These are the activations of a small neural network, seen along a few directions. Each row is one input.
In each table, some parts of the input vary, and every possible input appears once, in random order.
Descriptions start from the smaller parts, as in this example, which fits no table here: line(6) and (point or ring(11) or (values(3) and ring(8))).
Shared parts are said once, and a part with two or three values counts as separate values.

Other details of the inputs vary at random and push rows far along two fixed directions, the same in every table; ignore that.

Table:
row 1: [  4  -9   3  -5   3  -4  -7  -3 -12   2  -1  -8   2  -3]
row 2: [ 5  5 -1 -3  1 -5  7  0  1  0  4 -1 -2  3]
row 3: [ 1  8 -4  2  0  3  0  6  4 -1 -3  4 -1  4]
row 4: [-1 10  3 -7  6  1 -5  3 13  1 -4  5 -5  3]
row 5: [ -4  -6   1  -9  -2  -6   1  -6 -11  -8  -3 -13   3  -5]
row 6: [-3  9  2 -8  5 -1 -3 -2 17  1  2 12 -5  2]
row 7: [-10   1   4  -4  -1   8  -6  -4  16  -8  -1   8  -7  -4]
row 8: [ 12 -13   0 -10  -2  -6   9   7 -20  -2   2 -11   8   4]
row 9: [  6 -20   9 -11   1 -11  -1  -1 -23   0   2  -9   7  -5]
row 10: [ -9   2   5  -5   1   7 -18  -5  14   8  -2  12  -2  -5]
row 11: [ 10  -4   4 -15   2  -3   5   3  -9  -4   2  -2   3   0]
row 12: [  1   1   5 -12   4  -2  -5   0  13   0  -2  10   0   2]
row 13: [ -9  10  -3  14   0   8 -14  -1  22   8  -1  10  -7  -5]
row 14: [-9 18  1  4  4  8 -1  2 22  1 -2 17 -4  5]
row 15: [-11   9  -2  13  -1  13 -13   1  20   7  -1  15  -4  -5]
row 16: [  6  -2  -1  -3  -3 -10   8   3 -16  -1   2 -11   3   9]
row 17: [  2  19 -29  78 -13   9  46   3 -15   4  13  -5  -1   9]
row 18: [  3 -10   2   6  -1  -8   6  -2 -17   2   5  -7   4  -2]
row 19: [ 8 -1 -1 -2  0  0  7  4  1 -2  0  3  3  2]
row 20: [-1 10  1  0  3  7  3  5  8 -1 -2  8 -1  4]
row 21: [-2  3 -3  0  1  0  1  4  9  2  0  7  1  5]
row 22: [  3   5   4 -17   7   1  -8   2  13  -1  -3   8  -4  -3]
row 23: [-1  5 -3 -5  5  3 -8  6 17  3 -4  9 -3  1]
row 24: [ -1 -15   6 -16  -4 -10   4  -6 -23 -10   0 -18   9  -5]
row 25: [ -5  -2   6  -7   3   4 -22   0  12   5  -4   6  -3  -8]
row 26: [ 5  9 -3  0  3  0  5  2  7 -1  2  2 -5  2]
row 27: [  6 -18   7 -15  -5  -9   3  -5 -19 -10   2 -20   0  -2]
row 28: [-11  33 -22  49  -7  14  22   4  19   4   5  17  -6  14]
row 29: [ 2  7 -1 -1  1  1  7  1  5 -2  4  7 -1  3]
row 30: [  3  14 -23  61  -9   8  33   4 -11   3   9  -4  -2   4]
row 31: [-5  1  1 -2 -1  5 -5 -4 12 -7 -2  0 -9 -4]
row 32: [  3  15 -26  71 -20  12  45   0 -22   5  16 -10   5  11]
row 33: [  6 -10   0   1  -7   2  10   0 -15 -12   1 -15  -1  -3]
row 34: [  5  -9   0   3  -6   3   3  -1 -19   3   3  -9   6  -2]
row 35: [ -4   1   1   2   7   3 -11   1  10   4  -5   9  -5  -8]
row 36: [ -9   9  -4  12   4  13 -10  -2  17   5  -3  17  -4  -3]
row 37: [-4  5 -2 -5  5 -4 -7  3 17  6 -2  7 -4  4]
row 38: [-10   1   4   2  -1   2 -16  -4  13   7   1   8  -2  -3]
row 39: [-15  10   1   4   7   7 -18  -6  26   8  -3  20  -6  -2]
row 40: [ -4  -1   4  -9   3   6 -20  -3  11   7  -5   6  -3  -8]
row 41: [  3 -10   1   4  -2  -1   4  -3 -19   1   4  -6   7   1]
row 42: [  4 -15   4 -16  -2  -6   3  -2 -24 -12  -5 -19   8  -8]
row 43: [  9 -16   6 -12  -3  -7  -6  -3 -22   4   1 -17   5  -4]
row 44: [  0 -12   7  -4  -4  -3  -7  -1 -11   2   3  -6   5  -3]
row 45: [-9  4 -4  4 -2  8  3 -2  2 -8 -4  1  2 -7]
row 46: [ -2   3  -1 -10   6  -2 -11   4  18   5  -4   7  -5   1]
row 47: [ -3  -1  -5   3  -3  -1   7  -3  -9  -9  -3 -12   2  -5]
row 48: [  8  -4  -1  -7  -2  -8   5   5 -16  -2   0 -11   3   6]
row 49: [ 16 -11   1  -9  -1 -12  10   3 -16  -3   1 -14   5   4]
row 50: [ 1  4 -1  0  1 -4  4  0 10  1  1  7  0  5]
row 51: [ -5  10   6 -11   7  -1  -9   0  18   3  -4   9  -6   4]
row 52: [ -5  -3   6  -8   8   2 -16   0  10   4  -5  12  -3  -9]
row 53: [  8 -10  11 -20   1 -12   5   1 -19  -3   2 -12   6   6]
row 54: [ -7  -1   5  -3   1  -2 -19  -3  11   8  -1   3  -4  -5]
row 55: [  2  -4  -1   7  -5  -2   1  -4 -11   7   3  -9   2   0]
row 56: [ 14 -11   2  -9  -2 -14  11   1 -16  -2   3 -14   5   5]
row 57: [  4  -4   3 -10  -2  -6   3   3 -13  -3   1  -4   6   7]
row 58: [ -3  -1   3  -5   7   5 -16  -2   8   4  -5   7  -2  -6]
row 59: [  4  -8   2 -12   0 -10   1   3  -6   2   2  -5   4   6]
row 60: [ 0 12 -4  4  4  6 -2  4 24  1 -4 14 -5  1]
row 61: [  6 -16   4  -8  -7   0   9  -1 -20 -13   2 -15   3  -3]
row 62: [ -1 -12   2  -8  -5  -5   9  -4 -23 -12   0 -15   9  -4]
row 63: [ -1   7   7 -16   8   3 -10   4  14   0  -7   8  -3   0]
row 64: [ 2  3 -2 -3 -1  2  2  6 -3 -2 -1  3  3  5]
row 65: [  0 -12   5  -7  -6  -4   5  -5 -11 -10   4 -11   0  -1]
row 66: [-10   8   0   4   7   4 -15  -6  19   8  -3  12  -6  -2]
Each input here is: ring(6) and (values(2) or line(4) or ring(5)).
Q: The inputs of row 38 and row 13 match in every part but the ring(6) part. If row 24 is changed in the same way as row 38 into row 13, which row does it become?
A: row 47
Q: Which other rows does row 33 become when the values(2) part takes its other values? List them by row number.
A: row 42
Q: Which other rows does row 29 become when the ring(5) part takes its other values? List them by row number.
A: row 12, row 14, row 21, row 57
Q: Start at row 9 and move only the line(4) part, one step at a time. The first step leads to row 41. Which rows follow, in order?
A: row 10, row 44

Table:
row 67: [ -5   1 -22  69 -31   5  63 -11 -42 -20  21 -27   8   7]
row 68: [ 31 -31  25 -70  10 -27  -8   4 -14 -11  -1 -20  -1   0]
row 69: [ 16 -14  -1  19  -4  -7   1  -3 -11  12   9 -14  -6  -4]
row 70: [-12  28   9 -31  23  14 -31   9  59   9 -13  52  -7   3]
row 71: [-20  13  11 -11  20  14 -55  -1  47  29 -11  45  -7 -10]
row 72: [  8   0   8 -30   0 -12   9   8 -14  -3   2  -1  12  19]
row 73: [-31  34 -11  29   4  36 -20 -10  77  -6  -9  38 -31 -18]
row 74: [ 31 -31  21 -70  14 -20 -12  15 -21  -7  -8 -13  10  -1]
row 75: [ -4   6 -14  41 -11  24  26   2 -23  -9   3   0   9  -4]
row 76: [ -3   7 -25  66 -30  16  58   0 -51 -15  15 -24  16  11]
row 77: [ 21 -45  19 -50   4 -41 -19  -5 -56   6  -3 -50  12  -6]
row 78: [ 16  17 -30  71 -26  -7  89   5 -38 -12  28 -21   9  33]
row 79: [ 10 -43  19 -59  -1 -27  -8 -10 -55 -24 -11 -54  11 -16]
row 80: [-27  40 -21  66  -5  22  -1   0  38  26   6  35  -7  11]
row 81: [ -4 -25  20 -27   1 -25 -24 -15  -9  13   7  -7   2  -2]
row 82: [-24  12   3 -15  14  30 -45  -1  59  -4 -21  37 -15 -26]
row 83: [ -3  20 -20  53   2  22  -6   9  26  22   0  22  -8  -3]
row 84: [  0  11   8 -49  17 -17 -18   4  27  -5 -15   2  -8   4]
Q: What is each input in this table made of?
A: values(3) and ring(6)
Q: The inputs of row 79 and row 77 match in every part but the values(3) part. If row 75 is changed in the same way as row 79 into row 77, which row does it become?
A: row 71
Q: Which other rows does row 81 become when the values(3) part takes its other values? List them by row number.
A: row 67, row 78
Q: Start at row 72 and move only the ring(6) part, one step at a time. The first step leads to row 70. Which rows follow, in order?
A: row 74, row 68, row 84, row 78
